Each row below is a small network's average activation on inputs in which a field has the value named, seen along a few directions.
Related values have similar rows: they may be neighbours, one step apart, or belong to one group.
Strong random noise was added to every row along 3 fixed directions; ignore it. To show where, here is one row again and again, with new noise each time:
[   3 -143  -54 -247 -515    6  -98  178 -540  125 -192  378  -86]
[ 276  216 -445 -462 -377 -108  280  372  166 -387  -18  274 -155]
[ 189  645 -413   60  136   75  440  374 -259 -545  -18  248   35]
[  87   64 -250 -285 -376 -146   44  262  -59 -141  -98  262  -67]
[-128 -227   23 -154 -495 -144 -273  116 -435  238 -218  301  -10]


Values of E:
e3: [ -11   26 -237  -43 -167 -601 -213  111  718 -141  -46 -192  196]
e8: [  34   10 -511  -50  300 -184 -104 -224  480 -239  402 -158   60]
e20: [  42 -225  -97  329 -188   56  111 -104  359   96  229   62 -145]
e17: [-251  253  128  202  596 -342 -221 -260  119 -235  137 -253  361]
e5: [ -33 -455  743 -418 -472  223 -151  151 -643  629  -67   69 -146]
e13: [ 295 -146 -225 -131 -186  -70  219   39 -288   36 -193   40  -60]
e23: [  92  255 -532  468  431  399  150  148  556 -240  159  -30   36]
e21: [-513 -245  495  494  305 -424 -461  123  499  639 -333 -413   90]
e7: [ 165 -299  132   56 -473 -130 -387 -272 -182  451 -366  112  113]
e12: [  86  489  248  253  633   97   70 -377 -750  123  148   -8  201]
e19: [ -58 -156 -192  404  -35  410   98   29 -173   23  207   82  -58]
e14: [ -27   49    6  -41  210  169  349  360   46 -110 -119 -130 -413]
e16: [ -98  285  466  -64  -18  -18  231   40  -11    6 -103 -225  116]
e2: [  -7 -539 -352 -334 -376  -30 -438 -475  135  302  216   -6   45]
e9: [ 161  102 -379 -243 -242  -12  151  180  380 -513  -92 -234   55]
e1: [ -90   70  438   64   52  210  142   96 -341  279   73 -208   99]
e18: [-169 -464  -16   55  245  -18 -316 -228  -25   89  138  162   39]
e22: [ -29   46  -52 -207   48  155  173   -8  595  -32 -164  -13 -338]
e6: [-204 -391  -34 -170  -17   20   -8 -290  160  225  162  150  -48]
e4: [-126 -352  396  513 -345  254 -460 -200 -154  596  138  149  187]
e15: [ 367 -134  110 -533   54 -179  148 -127  -34 -309  118   81  -42]
e24: [-238 -335  848   88 -149 -185 -469 -113 -322  372 -277 -385   85]
e11: [ -52  594  -39  -35  564 -180   52 -187  290 -570  185 -178  140]
e10: [-256   46  169  219  265 -105  -64  -16  475   16 -160 -184 -200]
E is arranged as 6 separate groups.
Which other values are in the same group as e7? Give them in the order they are listed. -> e3, e13, e9
Which other values are in the same group as e23? Give them in the order they are listed. -> e20, e19, e4
Which other values are in the same group as e15? Give them in the order they are listed. -> e17, e12, e11
Which other values are in the same group as e18? Give them in the order they are listed. -> e8, e2, e6
Which other values are in the same group as e22? Give them in the order they are listed. -> e21, e14, e10

Values of F:
f5: [ 108    5  250  110  131  162  254  351 -380  120 -477  295   90]
f12: [  59 -361  211  114  -34   81  -34 -388 -161  147  131  229 -303]
f7: [ -85 -265  387 -124 -299  -28 -112 -115  169  364 -206 -293   12]
f4: [ 119  129 -582 -656 -263  353  316    3 -276 -496  -50  169 -345]
f13: [ 192   57 -180  105   70  -97  108  340  690  -92 -234 -363   -9]
f11: [-313 -285  216  150  -26  -15 -108 -227  375  259  137   56  228]
f9: [ -93  296 -177  483  124   48 -171  -56 -269 -465   54   33  395]
f8: [ 179  124 -162 -263 -383 -649 -122   -5  645   35  254 -187  155]
f10: [ -40   80 -116 -127  339 -228  207  -36 -288 -243   43 -145   68]
f15: [ -40   35 -527  436  250 -264  -20   -2  584  -13  300 -110 -137]
f2: [ -98 -217 -170    7   99  169 -418 -377  -16  312  -67  229 -178]
f3: [ 146 -190  371 -848 -654  102  -41   89   30  164   15  -70 -465]
f1: [ 286  235  138 -215  256   26  125   72 -472 -139   46  129  374]
f6: [-142   92 -183  700  359  189   33  230  238 -169  331  -96  388]
f14: [-156  517  289   67  183   20  181  230 -366 -104 -168   14 -270]
F is arranged as 3 separate groups.
Which other values are in the same group as f2? Give them in the order they are listed. -> f12, f11, f15, f6
Which other values are in the same group as f8? Give them in the order they are listed. -> f4, f9, f10, f1

Values of Y:
y23: [   9  117   92 -172   12  -71  -43    1 -390 -112 -101  -16   85]
y5: [  90 -250   54 -332 -174   48   64  -68  249   34  184   19 -157]
y14: [  12  216 -147  273  185  186  313  167  130 -133  145   53 -126]
y7: [-202   93  -63  457   84 -147  -53   68  -80   25  -44   -7  219]
y4: [  38 -146  459 -186 -341  431  -17   54 -709  348 -228   71 -204]
y12: [ 228 -257 -329 -843 -550  -13  111   25  124 -176 -104  236 -339]
y17: [ -28   38 -258  114   18  235  -35 -126 -206  -53  189  109   40]
y24: [ -38   77  273    6   29   17   56  120   21   30  -93 -167  -23]
y11: [-366  111  176  149  269 -364  -18  173  423  117  -20 -379  242]
y19: [   5  106 -116  124  202  226  -34  -15  -44   42 -243   -1  -98]
y13: [-145  -87 -119  251  150  278 -186  -78 -239   -7  110  260   67]
y22: [ 164  189  -15  -28  270  310  335  -40  -32 -160  186   -5  -41]
y3: [  98  573 -326  354  449 -375  287  289  707 -493   87 -226  270]
y18: [  71  -45   -1 -176  -21    7   36 -222  248   23  122  -68  -23]
y8: [  74 -320 -254 -103 -492   24  -59   60   -5   61  -72  183 -107]
y21: [  25  253 -103  -33  127  -98   30  -65 -184 -277 -138  -33   53]
y1: [ 338  -30 -236 -114 -128  346  445  195  279  -53   96  194 -278]
y6: [  96   48  -69 -141  211  -94  180 -154  321 -140  171  -90  -39]
y20: [   1 -366   79  -95 -295  -66 -347 -165 -483  385  162  172  119]
y9: [ 144 -397  -87 -105 -271   98 -155 -195 -366   -5  155  164  -48]
y16: [ 224  454  -41  191  112   86  231  236 -196 -218 -105   -9  201]
y10: [-208  143  469  202   34 -100  -85   -2  -91  187 -122  -35  -33]
y2: [ 182  -90 -207 -175   21  186  190  196   97  -57  -57  144 -323]
y15: [ 197  430   37 -248  159 -179  176   70   34 -450   -6 -125   38]
Y is arranged as 6 separate groups.
Which other values are in the same group as y12? Give them in the order they are listed. -> y23, y21, y15
Which other values are in the same group as y2? Give them in the order they are listed. -> y14, y19, y1
Which other values are in the same group as y3? Give them in the order they are listed. -> y7, y8, y16
Which other values are in the same group as y18? Give them in the order they are listed. -> y5, y22, y6
Which other values are in the same group as y9? Give them in the order they are listed. -> y17, y13, y20

Values of W:
w1: [-315  501  198  169  520 -829 -194 -107  661 -306   50 -773  457]
w12: [  62 -213 -333   -5   37  431  -89 -220 -557   74  170  457  -21]
w5: [  52 -368 -170 -273 -558  174 -166  253 -100   93 -243  256 -193]
w2: [-332  -56  210  194   59  513 -105    9 -921  468 -177   47 -326]
w10: [ -13 -313   40 -442  -31 -278 -393 -212   89  108  252 -103   51]
w9: [ 357 -262 -462 -134 -309  330  237   27  771   55  127  160 -341]
w11: [ 200  332  329 -314  303   30  410   94  -49    8  119  -23  -33]
w13: [ 424 -159 -685 -543 -666  -79   48  -78  188 -431  228  155 -213]
w7: [-186  -51  277  426  177  224   80 -161  325  262   40 -152  -81]
w4: [-184 -533  116 -402 -447 -692 -673 -232   90  215   63  135  214]
w3: [ -94 -482 -319  171 -377 -110 -266   25  390  165  -66   75    4]
w6: [ 147  -39  388 -482 -429  136  449  281  424   -5 -105  -62 -219]
w8: [  57 -312   67 -361 -106  381  127 -291  -54  -91  220  346 -169]
w14: [ -98  340  118  296   99 -418 -104   84 -315   47 -390 -240  306]
w15: [ 126  -22  237  -62 -122 -465  -76  453  391   64 -343 -177  -69]
W is arranged as 3 separate groups.
Which other values are in the same group as w2? Give them in the order they are listed. -> w5, w9, w7, w3
Which other values are in the same group as w8? Give them in the order they are listed. -> w12, w10, w13, w4
